Look-ups in named tables: a row name and a column name give one cell, copied from the table.

Bamo
|  | Reget | Gulol | Tubupag | Tefid | Kat | Nif | Mafuzik |
|---|---|---|---|---|---|---|---|
| Vepug | 109 | 80 | 176 | 219 | 209 | 105 | 188 |
| Beti | 206 | 229 | 111 | 96 | 186 | 68 | 177 |
| Nevave | 141 | 137 | 98 | 62 | 81 | 144 | 171 |
| Mopano | 201 | 128 | 136 | 133 | 194 | 147 | 167 |
| Mek | 74 | 110 | 149 | 173 | 232 | 104 | 150 |
| Nofire | 58 | 181 | 179 | 82 | 106 | 174 | 181 |
| Sunisur | 182 | 191 | 74 | 220 | 113 | 118 | 114 |
| Zov | 231 | 182 | 81 | 223 | 203 | 138 | 170 |

Zov, Kat: 203
Beti, Mafuzik: 177
Vepug, Reget: 109
Sunisur, Tefid: 220
Vepug, Mafuzik: 188
Mek, Tubupag: 149
Mek, Mafuzik: 150
Sunisur, Tubupag: 74
Mek, Tefid: 173
Mek, Kat: 232
Nevave, Tubupag: 98
Vepug, Nif: 105
Row with the largest Gulol: Beti

Devun =
	Mugov	Suko	Nesaba	Lapani	Zomipun	Tuvez	Fulo	Ziv
Pir	0.2	0.2	0.1	0.2	-0.2	0.0	-0.1	-0.5
Pako	0.0	-0.1	-0.1	0.0	-0.2	0.3	0.0	0.2
Guf	-0.4	0.3	0.3	0.0	-0.2	0.2	0.0	0.1
Ponepo	0.5	-0.3	-0.6	0.2	-0.2	0.1	0.2	-0.1
Ded	-0.6	0.6	-0.1	0.2	0.1	0.2	0.3	0.7
Vopigo	0.2	-0.7	-0.5	0.0	-0.2	-0.1	-0.1	0.6
Mab	-0.5	0.2	0.7	-0.1	-0.4	0.0	-0.4	-0.3
Vudadi	-0.3	0.0	0.4	0.0	-0.3	0.0	-0.3	0.0
Vimi	-0.1	0.2	0.2	0.1	-0.3	0.0	-0.2	-0.3
Voni	0.0	-0.7	-0.3	0.1	-0.2	-0.3	-0.2	0.5

What is the Nesaba of Ponepo in Devun? -0.6
What is the Ziv of Ded in Devun? 0.7
What is the Fulo of Pako in Devun? 0.0
What is the Lapani of Voni in Devun? 0.1
What is the Zomipun of Voni in Devun? -0.2
What is the Zomipun of Pir in Devun? -0.2
What is the Zomipun of Guf in Devun? -0.2
What is the Nesaba of Mab in Devun? 0.7
What is the Nesaba of Vimi in Devun? 0.2
What is the Tuvez of Guf in Devun? 0.2
What is the Ziv of Vimi in Devun? -0.3
What is the Ziv of Vudadi in Devun? 0.0
What is the Tuvez of Pako in Devun? 0.3
What is the Mugov of Vopigo in Devun? 0.2
What is the Zomipun of Vopigo in Devun? -0.2
What is the Nesaba of Vudadi in Devun? 0.4
What is the Suko of Mab in Devun? 0.2
Which row has the largest Ziv? Ded

Tuz
columns: Zomopo, Musikas, Reg, Zufina, Mevib, Pom, Nume
Rebu: [-16953, 7988, 39707, 4152, -82825, 5622, 10130]
Nad: [5738, 24764, -16996, 74913, 40947, -21218, -5244]
Gil: [-27380, -12680, 3105, -67339, -23473, 50547, -21499]
Zonuno: [9970, 60544, -44206, 4195, -25857, -14782, -63564]
Mesam: [-54133, 44719, 95001, -30327, 22001, 40369, 19975]
Kur: [-27070, -9337, 390, -68468, -19313, 50611, -18440]
Resokiv: [-9172, 13833, 32045, 42959, -76712, -14735, 18040]

Rebu, Musikas => 7988
Zonuno, Reg => -44206
Nad, Pom => -21218
Nad, Nume => -5244
Mesam, Musikas => 44719
Mesam, Mevib => 22001
Mesam, Reg => 95001
Gil, Mevib => -23473
Kur, Musikas => -9337
Rebu, Zomopo => -16953
Rebu, Zufina => 4152
Gil, Zomopo => -27380
Mesam, Zomopo => -54133
Resokiv, Mevib => -76712
Resokiv, Musikas => 13833
Resokiv, Pom => -14735
Zonuno, Zufina => 4195
Rebu, Pom => 5622

Table Zedebus
cols = Defepi, Zekasu, Roviko, Lufa, Vupufor, Kuz
Lakoz: [107, 179, 192, 161, 35, 122]
Vusoz: [105, 131, 164, 114, 60, 49]
Lidoguk: [166, 117, 52, 155, 209, 168]
Selumit: [130, 109, 54, 145, 237, 176]
Donif: [110, 196, 145, 208, 168, 158]
Goliga: [115, 196, 183, 213, 142, 220]
Zerezu: [140, 45, 170, 47, 36, 75]
Dokefa: [146, 46, 187, 61, 41, 90]
Vobip: [118, 131, 15, 151, 203, 143]
Daz: [90, 67, 230, 65, 49, 43]
Nav: [137, 134, 13, 148, 161, 171]

Goliga, Roviko: 183
Lakoz, Lufa: 161
Vusoz, Zekasu: 131
Nav, Zekasu: 134
Goliga, Defepi: 115
Lidoguk, Lufa: 155
Lakoz, Kuz: 122
Dokefa, Defepi: 146
Vobip, Lufa: 151
Lidoguk, Kuz: 168
Vusoz, Vupufor: 60
Donif, Lufa: 208
Vobip, Kuz: 143
Selumit, Kuz: 176
Donif, Defepi: 110
Vobip, Zekasu: 131
Selumit, Defepi: 130

Puv:
        Bur  Vilo  Fisade  Zef  Tunule  Gokome  Fesik  Dek
Kab      71    89      87   84     183     183    130   67
Daz     101    90      17  133     190     111    149  125
Nivori   34    80      85   33     107     189    131  182
Ludamu   64    86      46   74     140     137    125   58
Dabav   105   102     192  111      63      36     25  151
Matus   143    48      79  104      22      93    104  167
Fef     204   138      67  171     145     157     62   75
Peg     143    87     162  168     150      43    203   52
Toz      70    94     109   17      39      23     86   87

Dabav, Fesik => 25
Fef, Gokome => 157
Kab, Gokome => 183
Daz, Gokome => 111
Toz, Gokome => 23
Fef, Zef => 171
Dabav, Gokome => 36
Matus, Gokome => 93
Toz, Dek => 87
Dabav, Tunule => 63
Kab, Fisade => 87
Peg, Fisade => 162
Kab, Dek => 67
Kab, Tunule => 183

Vavibi =
	Sali	Pumid	Giv
Sufur	689	531	672
Mivupum	144	769	543
Sakama	74	785	560
Gesab	226	758	506
Kenub	68	795	561
Tizo	684	657	686
Mota	607	569	689
Voz	748	644	670
Kan	740	623	682
Nekuvo	716	572	682

Voz, Sali -> 748
Tizo, Pumid -> 657
Kenub, Giv -> 561
Sufur, Pumid -> 531
Nekuvo, Sali -> 716
Kenub, Sali -> 68
Nekuvo, Pumid -> 572
Nekuvo, Giv -> 682
Kan, Giv -> 682
Which row has the largest Giv? Mota

Guk.csv
,Dafatu,Ludi,Mim,Totek,Dabised,Muka,Pas
Vin,45.110,13.169,56.676,28.230,47.154,76.857,45.178
Sazumat,45.631,14.223,42.655,38.747,36.084,78.471,49.068
Puliv,16.074,53.187,58.075,21.251,52.187,64.439,73.055
Repa,34.911,27.261,63.148,48.930,58.906,54.394,63.610
Gozu,71.272,74.629,28.726,81.551,76.622,33.242,62.458
Fedobe,27.706,53.226,56.515,67.939,25.848,64.571,13.678
Tivakun,33.403,50.098,51.703,19.308,20.658,53.656,22.467
Fibi,10.317,60.143,69.434,69.974,43.716,39.607,48.096
Kipez,64.388,16.640,49.932,42.367,46.093,74.586,53.656
Vubo,23.589,61.533,49.290,16.179,54.058,67.797,70.240
Pebo,59.430,70.173,29.396,29.671,78.680,13.453,56.752
Morama,71.536,12.560,23.431,41.594,27.705,45.189,17.051
Lelat,55.036,7.517,50.880,27.874,44.896,57.147,45.126
Dafis,70.813,18.627,35.950,39.852,45.612,60.187,53.592

What is the Totek of Gozu in Guk? 81.551
What is the Mim of Puliv in Guk? 58.075
What is the Muka of Vubo in Guk? 67.797
What is the Pas of Tivakun in Guk? 22.467
What is the Ludi of Dafis in Guk? 18.627
What is the Totek of Vin in Guk? 28.230
What is the Ludi of Gozu in Guk? 74.629
What is the Dafatu of Morama in Guk? 71.536
What is the Ludi of Lelat in Guk? 7.517
What is the Pas of Dafis in Guk? 53.592

Lav:
,Guv,Sim,Favarud,Zazu
Levasef,34.28,29.47,65.97,70.78
Mesimev,55.72,15.68,65.14,77.83
Zaki,54.25,70.77,69.28,37.34

Sim of Mesimev: 15.68
Guv of Zaki: 54.25
Sim of Levasef: 29.47
Zazu of Zaki: 37.34
Favarud of Zaki: 69.28
Zazu of Levasef: 70.78
Sim of Zaki: 70.77
Guv of Mesimev: 55.72
Favarud of Mesimev: 65.14
Which row has the largest Favarud? Zaki

Mipek =
	Rikudur	Gam	Rit	Bap
Pum	-57.41	-43.87	28.72	-5.19
Gumefa	28.86	44.21	2.54	17.21
Lapap	4.95	29.83	44.90	14.80
Tatog	-70.49	14.19	54.01	36.74
Gokesu	-25.16	40.09	-42.17	42.97
Domebip	-36.78	-52.93	9.27	-68.71
Pepas	-40.12	57.31	20.26	11.80
Rikego	-17.11	51.38	24.13	-5.17
Netaku	-22.96	58.98	40.69	33.57

What is the Gam of Gumefa in Mipek?
44.21
What is the Rit of Netaku in Mipek?
40.69
What is the Bap of Pum in Mipek?
-5.19
What is the Rikudur of Gokesu in Mipek?
-25.16
What is the Bap of Tatog in Mipek?
36.74
What is the Gam of Gokesu in Mipek?
40.09
What is the Rikudur of Lapap in Mipek?
4.95
What is the Bap of Netaku in Mipek?
33.57
What is the Rikudur of Domebip in Mipek?
-36.78
What is the Rit of Domebip in Mipek?
9.27
What is the Gam of Pepas in Mipek?
57.31
What is the Rit of Gokesu in Mipek?
-42.17
What is the Rikudur of Netaku in Mipek?
-22.96
What is the Bap of Pepas in Mipek?
11.80
What is the Rikudur of Rikego in Mipek?
-17.11
What is the Rit of Rikego in Mipek?
24.13
What is the Rit of Tatog in Mipek?
54.01
What is the Rit of Lapap in Mipek?
44.90
Which row has the largest Rit? Tatog

Zas:
|  | Tanasep | Bet | Kagenog |
|---|---|---|---|
| Mozira | 100 | 203 | 158 |
| Fotazo | 138 | 68 | 112 |
| Zaka | 161 | 70 | 140 |
| Pekot | 70 | 117 | 62 |
| Raren | 92 | 152 | 91 |
| Devegu | 215 | 142 | 165 |
| Buk | 187 | 172 | 206 |
| Mezib | 141 | 167 | 79 |
| Vaposo | 230 | 164 | 203 |

What is the Kagenog of Raren in Zas? 91
What is the Kagenog of Pekot in Zas? 62
What is the Tanasep of Raren in Zas? 92
What is the Tanasep of Mezib in Zas? 141
What is the Bet of Fotazo in Zas? 68
What is the Kagenog of Zaka in Zas? 140
What is the Tanasep of Pekot in Zas? 70
What is the Tanasep of Zaka in Zas? 161
What is the Kagenog of Devegu in Zas? 165
What is the Bet of Zaka in Zas? 70
What is the Tanasep of Vaposo in Zas? 230
What is the Bet of Mozira in Zas? 203
What is the Tanasep of Buk in Zas? 187
What is the Kagenog of Mezib in Zas? 79
Which row has the largest Tanasep? Vaposo

